A small network was trained on invented records. Each row is its activation on one of them, seen along a few directions.
After each row come some of the record's fields: D, V, W, M, N.
A field that a record lacks is left out.
Other fields move the rows too, some of them a lot.
|   4 |  -8 |  10 |  14 | -15 | -20 |   0 |   2 | -14 |   3 |   3 |  -3 |   6 |  -2 |  13 |  19 |   0 |   8 |  11 |  -2 | -14 |   0 |  18 | -16 |   1 |   6 | : D=d3, V=v2
| -50 |  -9 |  21 |  -5 |  53 | -28 | -19 |  21 |  22 |  -7 | -36 | -16 |  11 |  38 | -47 |  26 | -16 |  -2 |  23 | -37 |  26 | -13 |  13 |   6 |  28 | -21 | : D=d3, V=v3
|  28 |  13 |  -3 |  35 | -22 |  13 |  16 |  -1 | -34 |  -9 |  17 |  38 |  15 | -25 | -11 |   9 |  12 |  -4 |   9 |  37 | -32 |   1 | -17 |  -8 |  -9 |   1 | : D=d4, V=v4
|  -9 | -33 |  -7 |  20 | -34 |  31 |  16 | -14 |  -8 |   6 |  31 |   3 | -24 | -28 |  32 |   0 |  49 |  -7 |  14 |   4 | -36 |   1 |  13 | -32 | -10 |  35 | : D=d3, V=v3
|  10 |  -2 | -24 | -17 | -53 |  11 |  -4 | -19 |  20 |  14 |  12 |  -3 | -12 | -25 |   1 | -29 |   8 | -12 | -38 |  10 |  -9 |  -4 |  -8 | -18 | -24 |   1 | : D=d1, V=v1, W=w1, M=m1, N=n1
| -38 |  -1 |   6 | -31 |  49 | -25 | -15 |  14 |  30 |  -7 | -50 | -17 |   3 |  30 | -53 |  -6 | -44 |   6 |  16 | -35 |  43 |  -4 | -15 |  21 |  23 | -27 | : D=d1, V=v3
|   6 |   5 | -24 |   6 |  -9 |  31 | -18 |   8 |  13 | -13 |   4 |   2 |   6 |  -4 |  13 | -12 | -21 |  -4 |  13 |  -3 |   4 | -23 |  31 | -21 |  -6 |  30 | : D=d3, V=v1, W=w1, M=m1, N=n1
|  -1 | -33 | -21 |   4 | -69 |  40 |  23 | -34 |   7 |   4 |  39 |   5 | -35 | -70 |  37 | -24 |  57 |  -8 |  -7 |   5 | -55 |  16 | -14 | -41 | -17 |  38 | : D=d4, V=v3
| -28 |  -5 |  38 | -49 |  41 | -18 | -28 |  28 |  17 |   5 | -26 | -13 |  23 |  44 |  -1 | -16 |  -7 |   3 |  13 | -14 |  28 |  -3 |  11 |  19 |   2 |   3 | : D=d1, V=v1, W=w2, M=m1, N=n2
|  33 |   3 |  10 |  40 | -14 |  30 |  15 | -13 | -17 | -21 |  20 |  41 |  19 | -16 |  13 |   9 |  33 |  -2 |   3 |  27 | -34 |   4 | -30 |   6 | -19 |   9 | : D=d5, V=v4
| -27 | -20 |   3 |   4 |   5 |  -4 |  -4 |  -7 |  11 |  -2 |  -9 |   3 |   2 |  -1 |  -9 |  25 |   7 | -14 |  13 | -15 | -14 | -11 |  16 | -14 |  11 |   2 | : D=d3, V=v3
|  16 |   8 |   1 |  -4 | -24 |  -7 |   3 |   3 |  -7 | -11 |  -3 |  -9 |  -6 | -15 |  -1 |   0 |  -6 |  10 |  -1 |   1 |  -4 |   3 |   4 |  -2 |  -1 |  -8 | : D=d4, V=v2
| -19 | -36 |   2 |  13 | -28 |  22 |   8 | -10 |   4 |  10 |  28 |  -8 | -22 | -29 |  19 |  -8 |  56 |   0 |   3 | -12 | -32 |   7 |   3 | -34 | -10 |  38 | : D=d3, V=v3
|  14 |   7 |   3 |  -2 |  -4 |   2 |  12 |   4 |  16 | -14 | -11 | -11 |   6 |  -3 |  -1 |  -4 | -15 |   8 |   3 |  -6 |   3 |  -8 |  -9 |  17 |   3 | -21 | : D=d5, V=v2
|  11 |  14 |  34 |   9 | -23 |   6 | -40 |  19 |  31 | -17 |  -8 |   3 |  -1 |  37 |  20 |  -9 |  -6 | -11 |  -4 |  18 |   6 |   6 |  29 |   3 |  -5 | -12 | : D=d4, V=v1, W=w2, M=m1, N=n2
|  19 |  -1 | -12 | -10 | -36 |  22 |  32 | -55 | -30 |  18 |  45 |   8 | -27 | -55 |  57 |   7 |  69 |  -9 | -46 |  23 | -58 |  11 | -19 | -22 | -50 |  30 | : D=d2, V=v4
|   2 |  -2 |   0 |   5 |   1 |  26 | -15 |  18 |  16 |  -5 |  18 |  -6 |   6 |   4 |  -5 | -13 |  18 | -16 |  -4 |  -6 |   6 | -29 |  49 | -10 | -11 |  20 | : D=d3, V=v1, W=w1, M=m1, N=n1
|  17 | -19 |   4 |  19 | -39 |   1 |   3 | -20 |  22 |  -8 |  30 |   2 |   2 | -34 |  38 | -15 |  16 |  17 |  -7 |  -8 | -34 |  16 |   2 | -37 | -28 |  17 | : D=d2, V=v2
| -18 |  -6 |  -6 |   3 |  23 |  19 |  10 |   7 |  21 | -20 | -12 | -10 |  -7 |   1 | -13 | -10 |   2 |   1 |  26 | -18 |  10 |  -8 |  -1 |  14 |  14 | -15 | : D=d5, V=v3
|  -2 |  -4 |  10 | -12 |  -2 | -22 |  -1 |  10 |   7 |   4 |  -8 | -11 |   8 |   9 | -24 |   2 | -17 |  14 | -10 | -19 |  21 | -16 |   6 |  -9 |  12 |  -2 | : D=d3, V=v2
|   5 | -28 | -11 |  17 | -41 |  52 |  13 | -42 |  28 | -16 |  33 |  13 | -18 | -45 |  42 |   5 |  48 | -18 |   0 |   3 | -68 |  11 |   1 | -26 | -14 |  19 | : D=d5, V=v3
|  18 |  -6 |  -8 |  47 | -45 |  41 |  13 | -27 | -43 |   0 |  46 |  13 | -20 | -45 |  61 |  14 |  61 |  -3 |  21 |  19 | -58 |  33 |   4 | -20 | -15 |  34 | : D=d4, V=v4
| -12 | -20 |  -8 |   9 | -11 |   6 |   0 | -24 |  35 | -11 |   2 |   9 |   3 | -27 |  15 |   9 |   7 | -11 |   1 |  -6 | -28 |  -2 |  11 | -15 | -16 |  -7 | : D=d2, V=v3
| -21 |  -2 |  12 | -22 |  51 | -37 |  -3 |  38 |  -6 |  13 | -42 | -13 |   9 |  41 | -33 | -20 | -44 | -11 |  26 |   1 |  65 |   2 | -11 |  27 |  45 | -42 | : D=d4, V=v4
|  -1 |  23 | -12 |  17 |   9 |  -8 |  -4 |  33 |  -6 |   4 |   0 | -19 |  -8 |  14 |  -8 |  -6 |  -6 |  -8 |  13 |  15 |  14 | -20 |  39 | -23 |  15 | -11 | : D=d4, V=v1, W=w1, M=m2, N=n1
|  17 | -14 | -24 |   5 | -32 |  42 |  37 | -37 | -21 |   9 |  53 |   5 | -23 | -60 |  25 |   2 |  63 | -12 | -14 |  12 | -52 |  20 | -33 | -24 | -15 |  24 | : D=d5, V=v4
|  23 | -28 | -10 |  19 | -33 |  50 |  30 | -35 | -23 |  19 |  49 |  14 | -13 | -50 |  68 |  -6 |  67 | -10 | -15 |  14 | -54 |  29 | -10 | -25 | -22 |  39 | : D=d5, V=v4
|  -1 | -16 |  14 |   6 | -24 | -13 |   4 |  -1 |   3 |   8 |  16 |  -2 |   4 |  -7 |  11 |  -6 |   7 |  16 |   3 | -15 | -14 |   3 |   4 | -41 |   0 |  20 | : D=d3, V=v2
|   4 | -36 |   6 |  22 | -34 |  31 |   8 | -33 | -25 |  22 |  53 |  11 | -21 | -37 |  51 |  12 |  73 |  -9 |  -7 |   2 | -53 |  35 |  -8 | -32 | -13 |  59 | : D=d3, V=v4
| -30 |  12 | -13 | -17 |  26 | -36 | -14 |  17 |   1 |  -2 | -24 | -16 |   9 |  33 | -44 |  -5 | -34 |  13 |  18 |  -9 |  59 | -19 |   3 |  21 |  37 | -35 | : D=d4, V=v1, W=w1, M=m2, N=n1
|  11 |  -7 | -17 |   9 | -51 |  33 |  -8 | -13 |  31 | -20 |  21 |  25 | -30 | -10 |  39 | -26 |  -9 | -12 |  16 |  10 | -26 |  19 | -14 | -24 |   3 |  26 | : D=d4, V=v1, W=w1, M=m1, N=n1
|   6 |   5 |   6 | -30 |   2 | -17 |  -4 |  30 |  -3 |   5 | -30 | -13 |   0 |  30 |   7 |   7 | -19 |   0 | -24 |  22 |  29 | -16 |  -7 |  17 |   6 |  -5 | : D=d1, V=v1, W=w2, M=m1, N=n1
| -54 |  -8 |  23 |  -4 |  52 | -36 | -22 |  19 |  26 |  -3 | -40 | -20 |  14 |  33 | -48 |  22 | -19 |   3 |  20 | -37 |  24 | -11 |   8 |   5 |  25 | -22 | : D=d3, V=v3
| -32 |  12 |  -5 |  -7 |  30 | -31 | -18 |  33 |  -5 |  -4 | -45 | -21 |  18 |  40 | -31 |   4 | -31 |   8 |   6 |  -7 |  60 | -15 |  13 |  17 |  17 | -28 | : D=d4, V=v1, W=w2, M=m2, N=n2
|  -7 |  -5 |  16 |   4 |  -5 |   3 | -13 |   2 |  25 |  -5 |  21 |   5 |  11 |   9 |  48 | -22 |  22 |   1 |  13 |  -7 |  -9 |   1 |  25 | -11 | -14 |  36 | : D=d2, V=v1, W=w2, M=m1, N=n1
|  11 |  -4 |  -1 |  -3 | -14 |  22 |  17 | -23 | -14 |  16 |  28 |  -1 | -10 | -33 |  34 |  -4 |  58 |  11 | -45 |   4 | -23 |   4 |  -6 | -26 | -42 |  29 | : D=d2, V=v4
|   0 |  -2 |   6 | -10 |  -6 | -24 |   0 |   7 |  35 |  -2 |  -6 | -15 |  12 | -12 |  -6 | -23 | -14 |  18 | -20 | -23 |  10 |  -7 |  -6 |  -3 | -15 | -13 | : D=d2, V=v2
|  15 |   7 | -10 |  -6 | -33 |  -5 |  13 |  -3 |  -7 |  -6 |   9 |   5 |  -4 | -23 |   7 | -16 | -11 |  11 |   1 |   2 |  -9 |   0 |   6 | -27 |   0 |  -6 | : D=d4, V=v2
|  18 |  -8 | -19 |  36 | -33 |  26 |  21 | -32 | -16 |  15 |  39 |  -1 |  -4 | -53 |  32 |  20 |  50 |   0 |  -8 |   4 | -48 |  16 |   3 | -13 | -23 |  21 | : D=d2, V=v4
|   3 | -24 | -16 |  18 | -59 |  41 |  13 | -37 |   3 | -10 |  35 |  18 | -28 | -51 |  47 |   2 |  45 | -17 |   8 |  17 | -71 |  15 |  11 | -39 | -17 |  22 | : D=d4, V=v3

Which values does each new row have?
|  25 | -27 | -17 |  17 | -58 |  52 |  26 | -59 | -15 |   7 |  69 |  23 | -36 | -59 |  78 |   3 |  86 | -18 | -24 |  17 | -74 |  31 | -14 | -33 | -42 |  48 | : D=d2, V=v4
|  22 |  -4 | -26 |  -5 | -19 |  30 |  37 | -40 | -24 |  23 |  34 |   5 | -11 | -57 |  25 |   6 |  40 | -11 | -27 |   9 | -50 |  15 | -14 | -19 |  -8 |  26 | : D=d5, V=v4
|  -3 |   5 |  13 | -36 |  11 | -33 |  -4 |  18 |  13 |   7 | -25 | -18 |   9 |  13 | -29 | -18 | -29 |  17 | -12 | -24 |  27 |   0 | -12 |   0 |   4 | -19 | : D=d1, V=v2
|   7 |  10 |   4 | -10 | -14 | -11 |   6 |  13 |  -1 |  -7 | -11 | -14 |  -3 |  -4 |  -8 |  -9 | -11 |  10 |   4 |  -5 |  10 |  -3 |  -2 |   4 |   6 | -13 | : D=d4, V=v2
|  -1 | -32 |  -8 |  14 | -38 |  51 |  10 | -39 |  34 | -14 |  33 |   9 | -19 | -43 |  32 |   2 |  54 | -16 |  -7 |  -6 | -63 |  17 |  -5 | -28 | -12 |  22 | : D=d5, V=v3
|  14 |  -5 |   8 |  11 | -17 |  13 |  10 |  -2 |  18 | -16 |  13 |  -4 |   3 | -12 |  23 | -11 |  12 |   8 |  13 | -13 | -21 |  10 |  -7 | -13 |  -3 |   3 | : D=d5, V=v2
| -22 |  10 |  10 | -38 |  50 |   4 | -10 |  32 |  14 |   8 | -14 | -20 |  19 |  42 | -18 | -22 | -11 |   9 |  -4 | -22 |  34 | -16 |  24 |  31 |  20 |   6 | : D=d5, V=v1, W=w2, M=m1, N=n1
|  13 |  -2 |  -2 |  -2 | -21 |   2 |  15 | -12 |  19 |  -7 |  11 |  -3 |   5 | -26 |   7 | -17 |  -4 |  13 | -11 | -12 | -19 |   5 | -14 | -17 |  -6 |  -3 | : D=d5, V=v2
| -15 | -11 |   6 |  14 | -10 |  13 | -24 |  24 |  28 |  -1 | -26 | -18 |  31 |  25 |   4 |  -3 | -21 |  11 |  26 |   2 |  38 | -27 |  30 |  13 |  18 |  10 | : D=d3, V=v1, W=w2, M=m1, N=n1
|  19 | -31 | -20 |  22 | -36 |  26 |  22 | -31 | -11 |  16 |  58 |  13 | -12 | -61 |  46 |  -4 |  53 |  -6 | -11 |  13 | -46 |  24 |  -9 | -39 | -24 |  35 | : D=d2, V=v4
|   7 | -14 |  12 |  12 | -20 |  -7 |  -1 |  -1 |  -8 |  -2 |  15 |   1 |   3 |   0 |  13 |   7 |   8 |  11 |  11 | -11 | -10 |   2 |  17 | -32 |   4 |  19 | : D=d3, V=v2
|  13 |  13 | -20 | -34 |  -1 |  20 |  29 | -37 | -20 |  12 |  22 |  -4 | -18 | -41 | -14 |   1 |  21 |  -4 | -43 |   6 | -28 |   3 | -36 |  -2 |  -7 |  15 | : D=d5, V=v4
|  21 |  20 |  -8 | -20 |   0 |  24 |  21 |  -9 | -41 |   5 |   8 |  11 | -19 | -12 |  17 |   8 |  18 |   1 | -27 |  22 | -17 |  -9 |  10 | -21 |  -3 |  18 | : D=d4, V=v4
| -10 | -29 | -16 |   2 | -23 |  20 |   5 | -28 |  40 | -10 |  16 |   9 | -10 | -35 |  14 | -11 |  19 | -11 |  -5 | -19 | -23 |   4 | -10 | -23 | -10 |  18 | : D=d2, V=v3
|  14 | -24 | -15 |  26 | -58 |  43 |  26 | -32 | -41 |   8 |  65 |  10 | -34 | -65 |  63 |   4 |  91 | -12 |   5 |   7 | -66 |  45 | -18 | -42 | -18 |  51 | : D=d4, V=v4
|   4 | -20 |  -5 |  -3 | -23 |  35 |   3 | -20 |   5 |  -8 |  15 |   4 | -29 | -13 |  24 |  -9 |  28 |  -8 |   8 |   0 | -28 |   9 |   4 | -17 | -13 |  21 | : D=d1, V=v3
|  21 |  14 |   6 |  10 | -12 |   1 |   3 |  -3 | -26 |   4 |   7 |  16 |  15 |  -9 | -34 |  17 |   4 |   2 | -14 |  17 | -10 |   9 | -22 |  12 | -23 | -12 | : D=d1, V=v4
|  22 |   2 |   6 |  48 | -25 |  23 |  13 |  -8 |  -9 |  -3 |  28 |  18 |  30 | -34 |   3 |  19 |  37 |   0 |   4 |   8 | -43 |  19 | -17 |  -3 | -17 |   1 | : D=d5, V=v4
| -19 |  -2 | -13 |   5 |   3 |  11 |  11 |  13 |  -3 | -14 |  -9 |  -5 | -16 |  -7 |  -7 | -13 |   0 |   1 |  34 |  -3 |   5 |  -5 |  10 |   0 |  10 | -11 | : D=d4, V=v3
|  -1 | -33 | -12 | -12 | -44 |  33 |   6 | -37 |  19 |   5 |  22 |   5 | -30 | -37 |  24 | -15 |  33 |  -8 | -14 |  -4 | -41 |  20 | -20 | -29 | -16 |  34 | : D=d1, V=v3
